Each row below holds a small network's activations on one input, seen along a few directions.
Each table varies a few parts of the input and shows all the possible inputs, shuffled.
A made-up example of a description, with smaller parts first: one of 3 separate values, together with either a single point or one of 11 places around a ring or (one of 6 places along a line, together with one of 8 places around a ring).
Shared parts are said once, and a part with two or three values counts as separate values.
In the rows, zero is written as 128.

Other details of the inputs shift rows strongly along three fixed directions, in all tables alike. That doesn't count.

A family of inputs:
R1: [167 123 185 140 121 129 122 119  86  99 118 130 100]
R2: [166 137 147 144 181 156 121 172 140 103 130  87  96]
R3: [170 156 165 169 166 180 102 115 131 145 102 128  60]
R4: [155 147 117 149 190 192 109 145 143 186 116 106  77]
R5: [147 176 185 131  88  91 144  97 170  92 126 124 112]
R6: [ 91 145 120 144  77  95 144  91 140 128 131 159 144]
R7: [114 142  70 124 132 100 151 104 189 132 168 136 168]
R8: [106 129  23 155 174 160 128  74 183 196 170 173 148]
R9: [124 122 137 134 138 150 105 148  99 131 100 118 114]
R10: [133 137 154 146  83 100 154  80 125  99 141 156 129]
R11: [170 104 114 130 213 178  70 157 141 138 131 116 103]
R12: [153 177  97 162 155 141 145  69 223 138 171 143 115]
R13: [114  79 152  84 108 102 128 169  52 103 123 118 158]
R14: [177 154 175 114 100  86 148  83 157  87 141 136 111]
R15: [111 129 119 135  92 102 142  77 125 116 152 174 154]
R16: [153 145 184 107  89  86 112 101 143  93 113 147 128]
R17: [115 142 169 116  73 101 152 123 111 109 117 130 128]
R18: [159 166 128 157 133 155 152  74 163 140 154 150  93]
R19: [ 70  79  53  99 118 107 135 132 109 142 146 146 205]
R20: [133 101 164  93 102 106 143 157  70 106 129 112 143]
R21: [143 104 124 118 155 146 126 165  93 145 132 102 123]
R22: [ 46 117  46 131 100 112 141 117 150 149 136 155 189]
R23: [ 90 150 120 141  85  84 139 103 181  94 136 137 147]
R24: [203 138 157 121 179 158 103 141 145 120 129 109  84]
R25: [154  94 136  95 156 125  97 173 110 107 126 112 141]
R26: [112 110 116  89 136 104 121 182 135 122 113  99 148]
R27: [133 100  84 119 182 175 121 170 111 162 133  99 132]
R28: [ 92 151  74 166 128 141 138  84 182 164 138 165 136]
R29: [113  90 109 115 136 132 141 178  93 128 132 102 150]
R30: [ 52 120  47 125  98 103 151 123 153 164 144 147 187]
R31: [172 165 164 161 159 181 126 125 145 150 107 110  57]
R32: [128  94 160 115 104 101 122 152  58  96 122 122 139]
R33: [102  75 107 108 131 125 116 177  65 113 122 113 165]
R34: [152 134 193 125 115 126 119 120  98 121  97 126  97]
R35: [106 119 119 133 145 150 108 154 106 143 112 128 124]
R36: [145 157 184 134  83 101 131  69 122 122 114 155 105]
R37: [143 168 177 136  72 112 151  81 135 110 114 137 104]
R38: [ 67  77  91  87 119 114 115 182  79 140 106 114 185]
R39: [138 107 120 126 151 149 132 172  96 136 132  98 118]
R40: [107 109  96 120 181 173 102 173 112 172 112 116 123]
R41: [185 175 148 164 135 165 147  64 161 133 141 139  73]
R42: [ 61  86  52 122 112 102 143 147 112 136 155 141 194]
R43: [170 123 113 150 207 196 107 131 129 167 129 122  85]
R44: [129 114 162 121 104 116 140 143  83  94 130 126 125]
R45: [153 116 193 105 121 108  82 145 110  91  98 120 115]
R46: [140 159 181 149  80 103 127  74 120 112 114 157 103]
R47: [140 128  94 116 188 161  93 169 165 158 119 109 121]
R48: [118 172 122 126  94  83 150  84 194 120 140 141 144]
R49: [ 97 127  67 146 117 128 147  89 153 137 156 160 159]
R50: [130 119  86 150 193 165 111 173 161 123 145  93 112]
R51: [113 126 173  98  74  92 143 134  93 114 113 125 143]
R52: [108 139 170 126  76 101 141 121 105 101 114 140 125]
R53: [123 114 137 107 132 142 121 170  95 141 102  97 128]
R54: [110 125 168 111 104  89 132 183 116  78 106  92 143]
R55: [132 123 144 122 138 143 125 155 112 149 107 107 117]
R56: [134 151  73 157 142 145 151  55 189 174 166 168 136]
Description of these inputs: one of 2 separate values, together with either one of 8 places along a line or (one of 4 separate values, together with one of 5 places around a ring).
Q: The inputs of R56 and R55 match in every part but the choice among 2 separate values. If R15 is changed in the same way as R56 into R55, which row does it become?
A: R35
Q: The inputs of R34 and R43 match in every part but the choice among 2 separate values. If R45 is changed in the same way as R34 into R43, which row does it become?
A: R11
Q: Which other rows does R10 become when the choice among 2 separate values takes its other values? List them by row number.
A: R28
Q: Which other rows does R25 become when the place on the line of 8 takes its other values? List them by row number.
A: R2, R7, R11, R12, R14, R24, R50
Q: Which other rows does R55 become when the choice among 4 separate values takes its other values? List them by row number.
A: R4, R51, R53
Q: Which other rows does R17 become when the choice among 4 separate values takes its other values? List them by row number.
A: R30, R31, R37

A family of inputs:
R57: [206 177 183 143 150 142 114  70 164 129 124 138  67]
R58: [191 125 231  99  80  81 133 122  85  71 116 115 101]
R59: [107  84 130 105 108 119 126 134  62 143 124 140 162]
R60: [124 121 152 122 142 138 120 195 107 101 111  85 114]
R61: [ 85 105  32 144 182 173 107 109 151 214 136 169 156]
R62: [157 155 229 121  62  78 135 123 109  71  96 108 102]
R63: [ 94 113 117  98 112 102 137 171 118 132 119 106 167]
R64: [195 155 196 126 121 117 129  91 133 105 136 138  84]
R65: [153  94 137 125 142 166 128 156  47 107 125 117 118]
R66: [ 95 151  90 197  98  83 177  55 170 133 187 173 147]
R67: [120 169 129 131  62  80 179  46 180 122 154 167 149]
R68: [147 119 169 133 123 160 142 144  59 140 110 107  94]
R69: [119 135  72 145 141 129 122  88 193 134 153 156 149]
R70: [ 72  81  93  90 119 107 145 209  91 106 126  89 182]
R71: [121  96 155 114 143 144  80 164  72 130  89 123 109]
R72: [ 83  85 102  98 107 103 145 199  98 107 128  94 176]
R73: [108 144  41 135 151 130 126  72 214 180 164 173 170]
R74: [ 69 101  57 112 166 137 115 202 135 154 119  92 168]
R75: [ 83 119 197 111  38  82 119 147  61  78  83 132 139]
R76: [138 132 148 131 152 155 123 176 126 109 109  87 104]
R77: [ 80 110  23 146 182 171  93 119 155 210 126 172 157]
R78: [200 167 162 145 180 164 100 105 163 147 128 130  66]
R79: [133  93 124 108 175 147  99 193 106 106 115  90 131]
R80: [178 144 163 133 144 141 123 114 139 103 139 131  95]
R81: [152 170 107 167 207 197 102 144 185 172 123 107  70]
R82: [ 68 107  50 111 132 112 133 167 148 166 135 116 184]
R83: [125 110 136 103 139 127 138 187  97 124 117  85 126]
R84: [196 155 196 132 118 130 134  87 141  85 133 135  88]
R85: [116 142  78 134 145 120 116  85 191 145 145 156 151]
R86: [148 105 213  86  98  78 103 179  69  65  99  99 132]
R87: [101  79  95 117 155 175 136 203  42 152 123  83 132]
R88: [146  96 143 104 134 122 119 171  99  95 127 103 134]
R89: [105 107  86 146 202 206 106 184 104 207  98 108 103]
R90: [178 157 126 157 188 183 105 102 185 133 135 131  83]
R91: [152 151 108 175 194 222 124 113 133 209 122 128  67]
R92: [125 105 127 132 122 160 151 166  51 115 121 107 123]
R93: [ 63 106 144  84  16  25 177 135  96  61 143 139 209]
R94: [174 116 167 104 151 130 119 152 101 112 121 102 103]
R95: [174 167 184 195  86  74 157  17 150  88 177 183  98]
R96: [164 130 193 118 120 112 113 137 112  74 119 119 109]
R97: [174 179 200 136 108 118 138  94 143 115 112 119  77]
R98: [ 59 111  70 130 101 113 101 100 139 141 127 182 179]
R99: [ 86 100  63  96 105  84 147 113 151 136 161 155 206]
R100: [102 174 128 165  90 127 129  45 165 152 117 181 105]
R101: [118 134 114 137  68 101 160  22 128 141 159 196 159]
R102: [184 193 222 149  99 122 134  79 158  97 107 124  66]
R103: [124 137  77 140 155 150 141 131 168 168 143 119 122]
R104: [129 124  98 127 182 166 127 183 133 162 133  95 109]
R105: [149 114 135 114 172 148  92 170 127 126 113 102 121]
R106: [140 157 157 158 139 167 111 118 116 162  88 137  74]
R107: [154 133 132 136 178 184 128 178 132 130 121  85  90]
R108: [138 192 135 152 100 109 150  52 196 145 145 163 112]
R109: [ 87 112  57 113 111  94 147  95 167 122 166 162 194]
R110: [143 137 133 142 181 176 115 177 135 124 110  83  87]
R111: [ 72  88 104 103 105  98 134 198 105 100 117  94 178]
R112: [ 87  93 146  70  25  10 145 117 100  82 132 149 218]
R113: [100 133  89 124  91  76 128  74 183 125 148 169 180]
R114: [131 135  79 152 128 155 146  47 137 160 167 175 130]
Q: What is each input in this table made of?
A: one of 2 separate values, together with either a single point or one of 8 places along a line or (one of 4 separate values, together with one of 5 places around a ring)
Q: The inputs of R92 and R65 match in every part but the choice among 2 separate values. If R74 is changed in the same way as R92 into R65, which row does it become?
A: R85
Q: The inputs of R104 and R64 match in every part but the choice among 2 separate values. If R83 is changed in the same way as R104 into R64, which row does it become?
A: R94
Q: Which other rows does R59 become when the place on the line of 8 takes its other values? List them by row number.
A: R61, R65, R71, R77, R98, R101, R114
Q: Which other rows does R84 become when the place on the ring of 5 takes its other values? List them by row number.
A: R73, R90, R99, R105
Q: Which other rows does R93 become when the choice among 4 separate values takes its other values? List them by row number.
A: R70, R72, R107
Q: Which other rows does R73 become when the choice among 4 separate values takes its other values? List them by row number.
A: R57, R78, R112

A family of inputs:
R115: [141 141 119 146 187 167 117 172 152 144 122  99  89]
R116: [134 138 133 127  91  86 158  73 163  91 159 152 154]
R117: [110  91 194  78  93  72 122 222  48  74  91  68 145]
R118: [127 129 120 158 181 181  76 153 136 133 102 124  92]
R119: [140 140 124 140 180 167 104 162 149 160 111  95  92]
R120: [123  62 187  80  93  96 132 201   6  77 111  91 150]
R121: [144 135 117 148 185 178 123 166 154 133 125  91  95]
R122: [103 124  37 137 150 129 134 110 191 154 177 151 169]
R123: [141 146 128 122 176 182 105 159 146 165 102 104  98]
R124: [ 72 132  46 167 138 140 143 102 161 178 154 158 159]
R125: [108 128  32 129 150 138 142 103 189 143 169 147 174]
R126: [191 142 213 118 124 114 114 122 112 101 113 109  84]
R127: [169 155 166 156 111 126 136  58 126 134 136 163  97]
R128: [191 147 216 102 121 129 115 120 110 107 104 118  90]
R129: [103 150 135 134  64 104 154  65 128 136 124 167 138]
R130: [184 133 205 122 113 140 125 108  74 115 107 127  80]
R131: [100 126  40 135 159 122 137 111 191 157 171 156 168]
R132: [156 176 172 142 102 118 134  78 170 131 111 142  93]
R133: [134 132 119 156 173 190 124 152 113 157 121 110  86]
R134: [115 157 134 138  72  85 153  89 168 103 147 147 142]
R135: [ 71  77 117  69  67  29 141 161  88  87 139 124 219]
R136: [124 133 135 146  85  91 153  62 124 120 155 171 148]
R137: [148 171 168 167  99 128 142  68 133 137 120 156  90]
R138: [128 170 168 123  33  64 172  58 155  65 137 152 148]
R139: [ 76  63  99  90 143 154 119 237  42 141  97  81 155]
R140: [149 114 118 148 192 178  71 144 129 129 116 132  99]
R141: [ 36  48  22  79 114 110 139 173  82 154 145 138 231]
R142: [165 124 122 125 187 165 101 154 143 159 117 109 100]
Q: What is each input in this table made of?
A: one of 2 separate values, together with either a single point or one of 5 places around a ring or one of 8 places along a line
Q: The inputs of R140 and R118 match in every part but the choice among 2 separate values. If R125 is changed in the same way as R140 into R118, which row does it become?
A: R138
Q: Which other rows does R139 become when the choice among 2 separate values takes its other values? List them by row number.
A: R141
Q: Which other rows does R124 become when the place on the ring of 5 takes its other values? List them by row number.
A: R129, R133, R137, R139
Q: Which other rows does R116 become when the choice among 2 separate values takes its other values? List them by row number.
A: R121
